A small network was shown many inputs. Here are its activations along a few directions, one row for each input.
Each table varies a few parts of the input and shows all the possible inputs, shuffled.
A made-up example of a description, with smaller parts first: line(4) and (point or ring(9) or (values(3) and ring(8))).
Shared parts are said once, and a part with two or three values counts as separate values.
In the rows, 128 means zero.

Other details of the inputs shift rows strongly along two fixed directions, in all tables alike. That doesn't count.

Table:
row 1: [ 78 145 121 140 177  93  79  99 178  82 112 126 127]
row 2: [108 203 166 147 158  61 154  50 116 116  66 122  85]
row 3: [160  66 118  78 151 169 134 207 143 145 162 175 160]
row 4: [189 194 112 175 125  50  84  75  59 109  76 109  58]
row 5: [121 125 117 109 164 128  78 139 205 102 136 151 128]
row 6: [142 148 161 146  79 129 190 116  58 157 121  93 136]
row 7: [ 90 159 130 185 113  78 152  62 100 120  93  80 105]
row 8: [124 165 157 169 166  70 163  67 107 163  80 116  85]
row 9: [ 96 170 131 164 120  77 155  62 108 119  90  92  93]
row 10: [153  57 114  96 140 170 131 208 133 146 165 161 174]
row 11: [111 132 138 167 205  92  72 101 192 134 105 132 125]
row 12: [110 174 128 122  84 136 109  73  91 102  98 134  93]
row 13: [117 111 126 109 194 119  87 144 183 113 135 162 137]
row 14: [159 129 161 115  60 170 184 158  64 168 165 104 150]
row 15: [135 180 168 117  75 135 182 111  78 143 134 100 117]
row 16: [159  70  99  66 141 167 140 199 155 136 167 178 133]
row 17: [146  38  91 115 120 171 133 200 128 148 176 139 168]
row 18: [148 138 155 104  51 173 182 157  72 147 167 104 146]
row 19: [160  80 116  61 147 169 136 203 152 127 161 183 149]
row 20: [101  95  28 119 121 142  77 115 143  72 105 166 108]
row 21: [158 109 133 119  58 161 200 157  63 169 157 106 134]
row 22: [150 128 143 104  52 167 194 158  66 139 152 109 146]
row 23: [ 96  70  40  92 132 157  48 146 160  52 118 180 143]
row 24: [175 113 148 109  89 157 207 162  67 193 150 129 123]
row 25: [106  41  88 144 180 134  74 175 169 110 146 141 189]
row 26: [123  94 121 152 175 128  75 147 184 138 138 134 155]
row 27: [184 123 144  48  27 204 222 200  57 154 178 133 143]
row 28: [104  79 118 160 173 124  80 144 156 125 143 122 172]
row 29: [182 143 181  89 107 165 192 163  80 189 154 142 126]
row 30: [104 221 169 167 132  79 131  44 136 122  82  90  83]
row 31: [ 80 138 111 141 177  85  92  98 170  74  95 131 126]
row 32: [116 177 182 183 160  79 144  69  99 163  92 102 115]
row 33: [106  62  89 148 149 148  51 168 197 107 162 123 181]
row 34: [164 160 181 159  85 141 176 112  77 190 131  87 128]
row 35: [111 145 136 149 200  93  74  98 201 117 105 140 115]
row 36: [ 90 149 130 132 192  86  81  99 184  91 109 143 120]
row 37: [171 141 138  67  84 156 204 155  94 152 147 149  98]
row 38: [103 187 159 187 104  96 130  62 118 129 102  69 115]
row 39: [109  91  57 112 115 175  17 142 200  71 141 168 129]
row 40: [109 199 160 167 112  94 133  62 128 128  99  82 103]
row 41: [ 97  99  82 115 155 118 100 140 175  86 131 143 125]
Description of these inputs: point or (line(4) and (point or ring(9))).
Which other rows does row 28 become when the ring(9) part takes its other values? List them by row number.
Answer: row 1, row 13, row 14, row 15, row 18, row 29, row 32, row 36
Which other rows does row 8 become when the line(4) part takes its other values? List them by row number.
Answer: row 3, row 11, row 29

Table:
row 42: [136  81 105  96  96 167 150 188 111 126 174 127 163]
row 43: [135  84 100 137 165 132  63 157 183 122 144 145 147]
row 44: [166  72 108  90 114 170 152 186 117 152 155 161 142]
row 45: [ 99 128 126 148 193 107  85 102 179 117 110 147 122]
row 46: [131  76 100  98  92 182 156 180 119 137 162 136 160]
row 47: [ 86  69  93 125 155 139 102 149 181  99 135 140 157]
row 48: [146 106 134  80 104 163 139 194 135 126 172 139 164]
row 49: [174 146 161  86  93 164 218 148  80 174 140 145 110]
row 50: [ 94  84 100 113 166 119  97 160 179  95 149 143 157]
row 51: [ 93 109 115 125 190  97 100 131 181  95 129 141 140]
row 52: [ 93 117  50 111 128 124  72  99 158  52  96 162 102]
row 53: [142  97 130  89  97 170 137 193 128 120 172 125 167]
row 54: [101 175 152 212 156  62 114  30 110 143  66  99  95]
row 55: [124 180 180 136  98 126 177  83  97 161 111 112 106]
row 56: [103 110 112 132 198  95  95 135 173 101 125 146 132]
row 57: [122  73  90 115 186 126  92 156 177 121 125 164 140]
row 58: [159  90 113 114  87 182 122 182 125 147 176 126 157]
row 59: [149 174 174 116 107 140 167 117 121 159 135 118 113]
row 60: [133  87 118  78 105 175 162 182 138 138 161 154 151]
row 61: [155 200 187 134 123 100 178 102  85 150 110 111 105]
row 62: [127 151 165 128  87 150 172 106  98 154 128 109 121]
row 63: [142 169 171 124  90 139 165 115 115 158 135 109 119]
row 64: [199 163 173  98  82 163 185 149  81 191 145 125 106]
row 65: [162 151 159 112  58 158 188 150  61 153 155  97 144]
row 66: [103 201 106 146 116  74  84  51 116  58  70 115  79]
row 67: [178  93 126  94 115 157 129 197 116 137 166 145 154]
row 68: [ 98  62  75 143 154 136  90 153 160 110 133 140 159]
row 69: [103 142 129 190 168  57 115  74 114 119  87 104 110]
row 70: [128 178 172 124 119 116 200  88  98 157 100 121 101]
row 71: [128  78  93 149 154 135  60 155 175 120 146 135 153]
row 72: [123  74  98 132 170 136  70 150 173 124 136 158 145]
row 73: [ 98 123  55 107 133 107  66 106 152  43 111 151 105]
row 74: [ 79  94 106 141 167 103  96 131 169  89 129 119 149]
row 75: [167  81 114  90 119 154 146 194 110 143 164 151 143]
row 76: [165 150 170 104  53 178 189 145  90 166 160 104 128]
row 77: [162 178 173 124 113 136 165 119 112 165 130 123 104]
row 78: [148 174 177 111 115 122 172 124 104 140 131 115 123]
row 79: [147  76 103 103  99 164 146 193 102 134 172 132 157]
row 80: [101 188 156 188 196  30 124  42 118 130  59 102  84]
row 81: [101  94 113 110 173 145  85 147 196 113 143 159 149]
row 82: [ 91 186 152 217 159  45 107  39 106 112  72  72 115]
row 83: [122 130 125 149 196  81  76 121 162 108 109 130 132]
row 84: [112  59  77 142 163 129  88 153 161 116 128 150 152]
row 85: [155 185 179 139 120 116 173  83  81 181  96 119  86]
row 86: [ 87 106 105 178 162 110  72  97 155 115 111 119 139]
row 87: [ 75 112 107 169 157 115  78  97 164 111 114 115 145]
row 88: [139 157 153 143  79 145 156 113  98 156 137  92 129]
row 89: [190 145 162 118  70 148 185 155  52 164 148 112 130]
row 90: [144 221 135 126  49 128 142  68  79 111  92 115  56]
row 91: [ 87 219 119 165 109  80  99   9 106  86  48 119  51]
Describe the family of inputs behind these rows.
Answer: ring(5) and (point or ring(9))
The inputs of row 63 and row 50 match in every part but the ring(5) part. If row 59 is changed in the same way as row 63 into row 50, which row does it become?
Answer: row 51
Which other rows does row 64 become when the ring(5) part takes its other values? List them by row number.
Answer: row 57, row 80, row 83, row 85
Which other rows agree with row 60 in the ring(5) part? List them by row number.
Answer: row 44, row 46, row 47, row 49, row 52, row 57, row 68, row 70, row 84
Which other rows does row 45 become when the ring(5) part takes its other values? List them by row number.
Answer: row 49, row 56, row 61, row 77

Table:
row 92: [108 138 118 125 106 145 108 117 143 104 120 125 129]
row 93: [100 126 132 135 175 102 116 100 167 117 111 140 114]
row 94: [136 121 155 119 110 146 179 149  97 154 143 118 153]
row 95: [108 117 101 105 125 142 104 126 153  95 124 152 133]
row 96: [112 103  91 120 128 150  66 138 176  90 137 137 146]
row 97: [118 170 136 179 141  82 133  70 106 142  91 104  97]
row 98: [154 180 180 143 125 114 163 111 102 162 111 109 115]
row 99: [160 172 177 156 113 108 184 106  70 176 108  99 116]
row 100: [ 53 131 126 205 229  38  78  57 175  95  72 111 141]
row 101: [163 146 133 103 107 149 152 143 112 151 140 141 106]
row 102: [ 88 137 112 136 133 123  95  97 158  89 104 132 125]
row 103: [138 114 135 128 151 136 105 151 162 129 148 129 153]
row 104: [120 125 102 164 129 116  94 107 133 106 110 123 126]
row 105: [125 113 112 135 120 120 105 139 126 111 142 111 144]
row 106: [122  99  92 113 128 138 124 128 122 105 119 149 127]
row 107: [142 194 181 158 117  98 167  74 104 164  98 105  86]
row 108: [129  35  84  86 152 167 114 200 169 121 168 169 162]
row 109: [155 148 137  94 104 154 164 143 105 151 137 143 105]
row 110: [137 167 166 138 153 103 152 108 119 145 105 126 116]
row 111: [174 112 139 112 103 149 174 157  98 171 147 137 119]
row 112: [162 165 186 157  93 141 150  94  35 191 116 118 112]
row 113: [129 112 105 145 133 132 110 135 136 129 140 123 132]
row 114: [145 126 152  89 118 158 167 164 122 147 155 142 152]
row 115: [115 157 165 164 109 107 171  84  99 156 112  91 114]
row 116: [140 158 172 134  94 122 211  97  70 171 118 111 106]
row 117: [143 125 128  74  92 174 165 161 116 142 161 147 128]
row 118: [ 96  63  91 127 173 143  46 169 227  98 158 142 166]
row 119: [132 168 127 141 128 103 114  82 124 119  88 131  95]
row 120: [108 168 121 148 149  90 104  66 137 104  76 134  94]
row 121: [118 173 138 160 153  75  98  80 136 103  98 110 101]
row 122: [130 117 117 111 129 117 142 135 102 114 126 132 122]
row 123: [105 149 126 148 143  97  82 104 154  95 120 107 127]
row 124: [130 154 158 178 145  94 140  97 110 148 107  98 131]
row 125: [116 118 131 155 182  93 118 118 138 129 103 128 136]
row 126: [169  78 115  75 121 179 126 203 156 145 176 167 141]
row 127: [149 130 136  82  67 190 165 172 113 148 170 129 135]
row 128: [ 73  94  82 148 183 101  80 114 173  97 116 139 140]
row 129: [149 132 128 137 106 121 132 137 101 126 140 113 127]
row 130: [155 130 157  89 123 154 173 160 113 150 142 142 139]
row 131: [ 97 141 103 170 160  80  99  73 132 101  71 130 104]
row 132: [118 113 124 165 161  98 108 108 148 134 112 119 121]
row 133: [127 123 134 141 145 127 107 126 166 130 137 126 127]
row 134: [125 170 146 149  71 128 169  84  73 138 101  95 109]
row 135: [ 99 168 127 142 145  96 117  64 130 100  76 132  92]
row 136: [106 122 142 156 146 111 129 122 131 135 124 105 156]
row 137: [104  79 105 102 161 143  98 158 193 108 154 160 152]
row 138: [109  84  87 135 142 141  83 152 164 115 151 126 154]
row 139: [167 136 144  88  74 165 214 144  56 170 142 131 108]
row 140: [ 92  43  54 111 144 159  61 175 186  75 148 160 173]
row 141: [102 165 126 190 177  39  94  58 124 104  70 105  96]
row 142: [136 101 140  87 120 174 147 188 144 134 169 144 169]
row 143: [142 129 133 102  91 134 171 145  79 129 141 127 129]
row 144: [127  88 106  99 107 152 131 177 120 106 161 136 155]
row 145: [130 147 141 100  92 161 166 134 113 139 146 128 121]
row 146: [141 101 117  67  91 175 134 195 132 109 177 148 153]
row 147: [144 153 142  94 114 128 158 127  99 118 128 133 109]
row 148: [ 74 137 132 205 180  59  84  56 165 120  84  89 122]
row 149: [156 159 136 141  83 129 160 104  73 147 105 115 102]
row 150: [145 168 178 155 102 116 181 105  77 171 117  86 131]
row 151: [140 102  88 127 128 133 103 140 131 115 122 150 128]
row 152: [159 122 111  97  93 169 120 156 128 123 141 148 125]
row 153: [152 151 138 128  58 153 166 120  72 148 124 104 120]
row 154: [110 128 101 142 184  81  56 116 176  84 111 139 120]
row 155: [123 149 163 119 105 137 169 115 123 147 133 121 122]
row 156: [104 157 150 180 166  62 137  62 121 142  74 111  95]
row 157: [134  79  86  79 150 145  79 190 170  89 158 167 146]
row 158: [135  69 113 100 155 153 133 185 139 129 153 152 165]
row 159: [136 143 143 116  79 153 190 130  78 155 139 116 121]
row 160: [ 70 160 115 200 201  60  48  50 193  91  84 108 107]
row 161: [ 88 129 102 156 144  97 107  83 134  98  89 129 121]
row 162: [125 135 154 123 126 143 141 145 138 137 143 118 153]
row 163: [154 133 121 111  88 167 122 144 125 120 143 139 124]
row 164: [174 109 148  76  86 192 159 200 122 160 182 128 167]
row 165: [151 189 159 135 103 122 163  92  93 158 113 111  89]
row 166: [146 147 154 114 124 129 161 124 121 153 125 139 106]
row 167: [161  67  87  90 115 162 104 210 133 114 176 151 157]
row 168: [154 161 147 125 103 107 173 115  65 140 113 118 100]
row 169: [101  74  83 125 139 154  92 166 165 109 158 133 160]
row 170: [161 122 129  62  90 184 177 173 105 147 161 155 120]
row 171: [120 113 114 101 115 146 102 163 151  98 159 131 149]
row 172: [128 144 159 120  98 145 158 128 128 150 141 116 128]
row 173: [ 99 141 127 159 129  91 115  99 119 105 114  98 130]
row 174: [126 160 137 148 135  99 102 104 135 106 120 111 113]
row 175: [118 150 166 148 104 116 186  96  92 159 113 103 114]
row 176: [114  29  72 129 174 147  51 189 209 105 166 151 174]
row 177: [ 81 128 106 134 177  87  74 105 173  73 112 134 130]
row 178: [125  67  74 106 156 147  96 179 159 116 149 162 144]
row 179: [173 142 158 106 123 143 161 154 112 162 139 136 130]
row 180: [ 91  90  83 133 170 134  44 143 210  91 148 136 152]
row 181: [136 145 122 150 137 104 136 105 108 145 109 123 103]
row 182: [162 126 161 113 110 177 101 145  95 166 149 151 135]
row 183: [176 119 147 113 116 147 171 166  91 169 143 131 137]
The inputs of row 134 and row 92 match in every part but one. If row 125 is changed in the same way as row 134 into row 92, which row does it become?
Answer: row 110
The inputs of row 155 and row 175 match in every part but one. If row 180 is changed in the same way as row 155 into row 175, which row does it become?
Answer: row 138
The inputs of row 127 and row 169 match in every part but one. If row 120 is changed in the same way as row 127 into row 169, which row does it become?
Answer: row 131
Describe the family of inputs behind these rows.
Answer: values(2) and (point or (line(5) and ring(9)))
Which other rows does row 121 become when the line(5) part takes its other values? List them by row number.
Answer: row 98, row 107, row 152, row 165
